Each row below is a small network's average activation on inputs in which a field has the value named, seen along a few directions.
Values that are neighbours, or in one group, have similar rows; names and order tell nothing.

Other fields vary at random and push rows far along one fixed direction, the same in every table; ignore that.

J, 11 values:
j5: -45 -1 7 -17 -6 -4 42 -34 -38 3
j11: 53 25 15 -4 -6 22 -97 36 51 -29
j3: -4 -27 -13 11 3 -27 69 -18 -18 26
j1: 30 6 -3 -4 26 38 -14 22 19 -13
j2: -3 17 -17 13 -20 -9 0 -3 2 -11
j4: 23 32 -19 0 2 55 -73 24 44 -67
j7: 20 -17 14 -12 0 4 -18 15 -6 9
j8: -73 -29 20 -2 -19 -81 94 -38 -66 72
j10: 6 -15 5 -8 23 7 32 -22 -22 37
j6: -8 20 9 0 12 19 -56 25 29 -31
j9: 2 -8 -19 22 -16 -22 21 -7 5 5
J is arranged as a ring.
- Which values are neighbours of j5? Give them in the order they are listed. => j4, j6
- Which values are neighbours of j11? Give them in the order they are listed. => j7, j8

V, 20 values:
v19: 23 18 12 -2 4 13 -65 29 33 -11
v18: -6 -22 9 -1 13 -8 38 -2 -19 37
v2: -13 8 8 11 -15 -27 2 0 1 5
v5: 15 -1 -18 12 -2 17 12 4 6 -19
v8: -17 6 -12 12 10 -11 32 -5 -3 -6
v4: -28 -7 -6 -1 -28 -28 24 -28 -21 10
v12: -8 11 -1 -9 -6 21 -29 -4 -1 -27
v10: 21 26 -12 4 -19 22 -77 21 41 -48
v20: -11 4 10 10 -12 -25 -6 3 13 6
v11: -2 23 1 -4 19 26 -25 10 20 -34
v15: 5 -27 -2 -6 3 2 36 -10 -20 26
v6: 34 -4 -12 1 9 26 -12 10 2 -10
v17: -2 -23 8 -3 -2 -13 28 -13 -23 41
v14: -9 -24 15 -10 -9 -27 38 -18 -34 48
v3: -3 -25 -13 10 -5 -14 60 -18 -25 15
v1: 20 10 16 -10 10 2 -47 20 22 -4
v16: 6 15 -14 10 13 9 -3 9 22 -28
v7: -29 -2 2 -13 -14 -6 14 -22 -24 2
v9: 0 -12 7 -4 15 -9 24 -4 -11 38
v13: 3 25 4 -6 16 32 -43 16 21 -41
V is arranged as a ring.
- Which values are neighbours of v14? Give them in the order they are listed. => v17, v1
- Which values are neighbours of v5? Give them in the order they are listed. => v3, v16
- A walk along V starts at v13 and steps to its neighbour v12. Put v18, v2, v4, v7 in the order it reaches them. => v7, v4, v2, v18
- Fewest steps between v11 and v15? => 6

T, 11 values:
t7: 16 -27 14 -10 13 -14 38 -13 -21 63
t8: -61 -5 -3 -2 1 -13 71 -31 -41 0
t11: -15 3 -21 22 -4 -10 39 -10 -6 -15
t5: -19 16 -10 2 -17 1 -20 -2 3 -44
t10: 38 -12 -15 4 23 27 4 24 19 -16
t4: 46 34 -31 5 27 77 -60 32 47 -66
t6: -14 25 -1 3 -28 -12 -42 2 23 -32
t2: 5 -18 22 -11 6 -25 3 -2 -20 51
t9: -5 -3 27 -5 -9 -18 -25 4 -1 25
t1: -75 -20 26 -6 -33 -82 71 -49 -49 66
t3: 81 5 -8 -4 22 69 -79 44 46 -31
T is arranged as a ring.
- A walk along T starts at t4 and steps to its neighbour t11. Put t7, t6, t2, t1 in the order it reaches them. => t6, t1, t2, t7
- Fewest steps between t10 and t9? => 4

E, 7 values:
e2: -5 -34 8 1 8 -29 63 -15 -35 58
e5: 12 -12 0 -1 8 6 12 0 -8 21
e1: 33 41 -6 3 -3 33 -98 33 51 -64
e4: -6 5 -5 2 -2 1 1 -2 3 -14
e6: -7 27 -4 3 -11 12 -40 8 24 -36
e7: -33 -25 4 -2 -9 -29 64 -28 -38 34
e3: 6 -1 4 -7 9 6 -3 3 2 1
E is arranged as a line.
- Fewest steps between e1 and e3? => 3
- Which values are neighbours of e2? Give them in the order they are listed. => e5
